A small network was shown many inputs. Here are its activations along a few directions, one row for each input.
In each table, some parts of the input vary, and every possible input appears once, in random order.
Descriptions start from the smaller parts, as in this example, which fits no table here: ring(8) and (point or line(11) or (values(3) and line(6))).
Shared parts are said once, and a part with two or three values counts as separate values.
(in the rows, 128 means zero)

Other details of the inputs vary at random and push rows far along two fixed directions, the same in every table; ignore that.

Rows:
x1: [112 123 128 133 137 121 105 132 127 117 140 140 142 130  93 129 125]
x2: [150 143 133  99 162  93 128 163 144 167 118 128 123 111 132 168 136]
x3: [134 132 132  59 166 105 135 151 151 173 111 113  86 111 177 175 136]
x4: [ 81  99 123 134  80 159 143  78  99  91 132 112 103 162 166  78 141]
x5: [175 149 146 127 139 116 129 166 152 162 127 149 108 105 132 161 125]
x6: [175 153 144 138 126 115 143 163 141 162 128 146 106 110 126 156 123]
x7: [101 117 111 162 115 123 115 107 101  90 150 137 186 141  73  89 128]
x8: [152 145 133 120 158  97 119 162 140 154 130 143 140 112 104 161 125]
x9: [130 136 124 155 139 102 113 141 117 120 138 144 174 133  75 124 132]
x10: [182 152 145 125 140 117 130 166 154 163 128 149 109 101 129 165 121]
x11: [142 139 128 147 147 100 109 149 125 128 137 151 163 130  79 136 128]
x12: [144 133 136 150 115 131 124 132 130 124 137 147 129 125 115 121 125]
x13: [ 63 101 113  49 128 145 150  86 122 130 114  77  86 128 207 118 140]
x14: [ 94 103 126 122  99 153 131  90 117 103 132 120 105 148 164  95 139]
x15: [148 136 126 195 114 131 108 125 109  96 145 152 173 138  65  97 124]
x16: [132 126 128 128 126 139 128 122 124 127 121 119 111 133 145 119 136]
x17: [164 150 141  90 171 100 126 175 158 177 120 138 110  96 130 186 123]
x18: [184 151 141 163 119 115 135 162 134 146 138 159 130 115  96 143 118]
x19: [121 132 121 160 132 105 113 132 112 113 143 142 179 134  72 116 129]
x20: [126 123 134  88 127 140 141 112 139 153 118 107  83 119 192 135 133]
x21: [142 134 128 196 114 130 108 126 107  96 143 150 171 143  69  94 128]
x22: [148 142 125 204 112 126 120 122 113  95 151 154 192 151  72  79 121]
x23: [ 82 103 117  95 126 148 120  99 123 110 134 113 113 131 142 115 127]
x24: [ 89 112 117 101 129 130 127 103 118 117 131 114 128 135 141 114 131]
x25: [135 138 122 152 139 105 117 140 120 123 141 144 174 124  75 128 126]
x26: [176 160 138 139 147 112 139 159 149 158 128 137 133 118 131 143 122]
x27: [167 144 133 123 151 112 141 183 154 163  87 119 120 106 128 198 121]
x28: [ 84 109 123  66 138 143 129 110 137 134 121 102  85 122 172 137 130]
x29: [156 143 122 192 122 124 123 158 126 112 116 141 189 120  50 149 107]
x30: [146 137 129  58 165 112 140 154 155 178 115 116  90  97 170 178 127]
x31: [188 158 142 126 153 112 129 172 152 171 116 138 110 102 126 167 126]
x32: [121 127 130  88 150 125 122 140 145 146 127 123 105 110 137 158 125]
x33: [151 136 130 194 110 125 108 117 114 104 152 159 178 136  67  99 121]
x34: [ 92 112 120 161 120 129  96 110 108  84 148 143 167 152  70  95 128]
x35: [ 87 102 122 125  99 155 129  73 109 101 131 110 117 151 163  83 138]
x36: [148 133 118 196 113 130 122 149 119 100 119 141 195 125  47 133 107]
x37: [143 136 137 119 158 104 107 161 145 146 129 145 126 118 102 162 129]
x38: [ 83 110 120  98 113 156 152  84 120 115 119  90  98 158 208  86 141]
x39: [111 116 130 105  98 154 155 103 120 127 126 109  81 132 182 116 130]
x40: [139 143 127 204 113 124 121 121 112  96 149 151 189 155  76  78 125]
x41: [110 121 120  86 126 151 158 132 141 141  84  83  94 111 178 165 118]
x42: [150 142 135  96 162 109 123 158 149 161 127 137 119 103 125 172 122]
x43: [136 123 135  93 119 145 142 126 142 143 124 122  85 114 176 136 127]
x44: [ 70  92 116 131  90 160 127  57 101  84 134 106 120 162 164  67 142]
x45: [159 142 134 117 158 106 119 162 145 152 133 148 136 106 102 163 120]
x46: [114 114 119 197 101 141 106  98  94  75 143 141 171 163  81  69 138]
x47: [ 73 101 116 106 107 157 148  73 114 103 123  90 104 165 203  75 146]
x48: [128 123 134 125 114 138 130 122 131 127 129 133 106 131 149 121 133]
x49: [ 92 112 116 100 130 133 128 102 118 116 133 114 129 133 141 116 130]
x50: [ 80 100 123 133  79 162 144  78  98  91 132 112 103 160 165  78 138]
x51: [168 147 135 187 124 114 110 136 126 125 146 163 169 125  70 119 122]
x52: [165 147 140 197 108 114 124 151 117 122 147 166 154 133  71 121 122]
x53: [ 86 100 114 123  96 172 132  71 102  86 130 101 114 148 161  74 133]
x54: [ 61  94 116 103 117 147 121  82 107  90 133 109 125 153 148  93 136]
x55: [138 141 134 103 140 128 151 134 144 155 118 110 101 129 185 132 131]
x56: [ 96 111 127  63 145 129 132 118 137 140 117 106  87 128 183 143 137]
x57: [133 135 137  58 165 115 135 155 156 174 114 116  82 102 173 181 128]
x58: [190 162 141 114 161 106 145 204 167 188  87 122 111  85 127 221 112]
x59: [106 108 120 130  99 154 129  78 114 105 138 117 125 140 149  87 128]
x60: [128 127 122 131 129 134 139 147 133 130  97 111 133 123 128 157 120]
Description of these inputs: line(6) and (point or line(4) or line(5)).
The inputs of x32 and x37 match in every part but the line(6) part. If x10 is changed in the same way as x32 into x37, which row does it become? -> x14
Change only the line(6) part in x17. List by row number the other rows that result. -> x42, x45, x54, x56, x57
Start at x52 and move only the line(5) part, one step at a time. The first step leads to x5. Which rows follow, in order? -> x20, x21, x55
Change only the line(4) part in x9. List by row number the other rows that result. -> x11, x34, x54
Which other rows agree with x59 in the line(6) part? List them by row number. -> x7, x18, x22, x23, x30, x36, x43, x45, x53

Rows:
x61: [ 80 107 108 133 110 140 128 100 106  91 126 110 158 141 111 107 124]
x62: [110 117 121 178 104 134  92  98 101  80 164 159 171 151  69  77 131]
x63: [179 149 148 144 133 116 140 171 145 159 117 144 107 113 126 163 125]
x64: [181 152 138 175 127 121 128 160 138 137 127 151 152 116  88 143 115]
x65: [ 95 112 120  95 120 147 125  94 122 117 140 115 107 133 160 106 131]
x66: [108 109 128  88 110 165 150 100 131 130 106  93  69 129 204 125 132]
x67: [ 94 111 124  99 129 132 132 124 125 124 116 111 110 130 144 140 132]
x68: [169 148 148 111 152  98 123 169 151 170 136 156 103 108 125 167 131]
x69: [181 153 137 176 122 116 136 160 134 141 126 150 153 115  89 143 116]
x70: [113 121 128  85 123 149 162 104 134 144 106  87  77 136 222 115 140]
x71: [ 97 112 113 178 113 134  97 109 102  75 140 140 184 148  59  99 124]
x72: [170 150 142  73 162 105 143 165 160 191 123 130  84  91 164 181 126]
x73: [ 79 105 112  97 126 149 130 103 122 108 115  97 126 132 147 125 124]
x74: [166 154 132 152 169  86 117 174 140 149 124 147 173 121  78 156 126]
x75: [ 98 120 121 135 120 128 116  89 108 104 154 131 146 158 134  74 142]
The inputs of x65 and x64 match in every part but one. If x68 is changed in the same way as x65 into x64, which row does it become? -> x63
What is each input in this table made of? -> values(3) and (point or line(4))
Change only the line(4) part in x67. List by row number the other rows that result. -> x61, x71, x73

Rows:
x76: [113 127 115 162 127 132 118 113 120  97 137 130 182 142  90  95 121]
x77: [ 87 109 114 103 124 145 136  91 102 105 131  99 112 155 171  80 148]
x78: [116 119 138  83 110 149 154 103 141 144 115 106  62 130 219 120 139]
x79: [164 144 135 173 119 115 132 164 126 135 121 144 145 118  84 152 122]
x80: [152 129 135  84 147 132 113 126 140 162 124 123  83  95 153 155 131]
x81: [130 131 140  88 141 115 131 133 147 161 138 137  98 117 157 152 128]
x82: [ 59  87 113  93 110 149 125  86 108  96 119  99 108 144 154 115 137]
x83: [ 93 109 121 116 101 172 146  93 128 106 119  99 106 141 175 100 123]
x84: [ 73 101 116 144  95 144 122  61  97  81 147 120 152 167 142  53 144]
x85: [ 73  99 112 153  77 163 140  83  92  76 130 109 137 152 126  80 128]
x86: [148 142 136 100 131 140 153 149 148 156 115 114  92 107 164 157 118]
x87: [108 117 114 165 117 122 120 114 102  96 125 127 177 146  86 109 130]
x88: [113 127 126 116 136 129 120 130 127 120 141 132 134 119 108 131 117]
x89: [156 135 132  86 139 115 145 133 142 165 132 128 101 110 171 145 132]
x90: [173 139 138 110 127 146 135 129 144 164 114 118  78  98 168 150 130]
x91: [136 137 134 176 135 101 101 143 119 117 153 168 167 144  62 119 130]
x92: [140 133 130 139 140 102 111 159 128 135 129 146 144 114  75 162 125]
x93: [137 141 126  82 154 122 147 144 146 160 117 108 113 106 160 157 121]
x94: [ 99  99 120 145  70 163 140  69 100  83 148 127 120 153 151  65 131]
x95: [129 140 130 129 146 114 125 130 127 135 134 124 132 138 141 113 141]
x96: [172 147 136 174 130 125 123 159 145 132 122 149 151 123  96 144 116]
x97: [160 141 139 108 161 102 116 176 154 163 110 141 116 103 113 194 127]
x98: [155 136 131 207 109 125 116 147 117 103 126 157 178 140  60 124 122]
x99: [138 132 128  93 156 121 137 143 149 157  99 106 115 117 165 165 129]
x100: [ 55  93 111  88 109 149 131  86 107  98 129 100 108 135 150 109 133]
x101: [163 138 130  93 148 130 128 123 140 169 115 110  97  97 165 149 134]
x102: [145 130 134 107 127 132 148 151 140 156  98 112  90 113 163 169 128]
x103: [147 142 133 140 151 114 106 158 146 133 138 152 153 116  79 145 115]
x104: [ 89 106 116  74 131 142 147 103 128 131  96  82 100 132 195 136 137]
x105: [161 145 138 110 166 107 112 173 161 161 120 142 122 104 113 181 119]
x106: [158 148 135 100 159 102 125 177 150 167 127 143 116  92 107 184 117]
x107: [158 152 135 155 149  92 123 154 130 148 135 148 155 133  99 135 133]
x108: [ 91 116 116  67 137 151 150 100 134 130 113  85 100 127 196 121 125]
x109: [ 82 106 122 161  82 154 133  79  97  82 137 120 130 172 140  66 134]
x110: [126 133 129 133 124 114 132 112 126 133 144 135 145 137 132 112 129]
x111: [132 134 134 181 110 134 122 123 114 104 141 142 141 151 108  89 135]
x112: [158 146 127 153 152 109 119 154 143 137 122 139 170 122  92 144 120]
x113: [108 122 122 156 126 133 105 118 115  89 151 146 169 138  73 102 116]
x114: [162 152 130 110 157  97 140 173 144 170 114 127 132  97 117 178 124]
x115: [112 126 132 159 132 119 102 123 115 103 154 149 152 149  92  96 138]
x116: [ 90 108 125  59 140 146 135 111 125 132 125 100  64 135 197 119 147]
x117: [164 149 131 114 157  95 137 174 143 170 109 125 131 101 117 183 127]
x118: [128 129 133 186  89 133 128 104 113 100 152 152 155 151 101  86 122]
x119: [180 143 144  97 152 101 126 165 154 175 140 160 102  96 131 174 127]
x120: [134 127 129 170 136 115  96 142 126 106 136 155 173 136  61 134 123]
x121: [117 121 133 161 118 119 101 114 117 104 156 161 157 145  89  96 136]
x122: [172 153 137 169 129 127 129 160 140 131 132 150 149 119  92 138 111]
x123: [105 109 127  89 117 162 150 109 138 131  96  90  79 132 206 139 130]
x124: [122 126 122 172  96 142 135 122 108  98 137 135 154 135  91 104 120]
x125: [106 114 125 118 105 158 144 103 109 108 126 108  87 150 176  88 140]
x126: [138 141 119 176 127 110 121 140 113 112 143 149 193 129  55 116 118]
What is each input in this table made of? -> values(3) and (point or line(6) or ring(10))
The inputs of x115 and x111 match in every part but the values(3) part. If x80 is changed in the same way as x115 into x111, which row does it become? -> x90
The inputs of x120 and x99 match in every part but the values(3) part. If x113 is changed in the same way as x120 into x99, which row does it become? -> x108
Change only the values(3) part in x98. List by row number the other rows that result. -> x97, x104
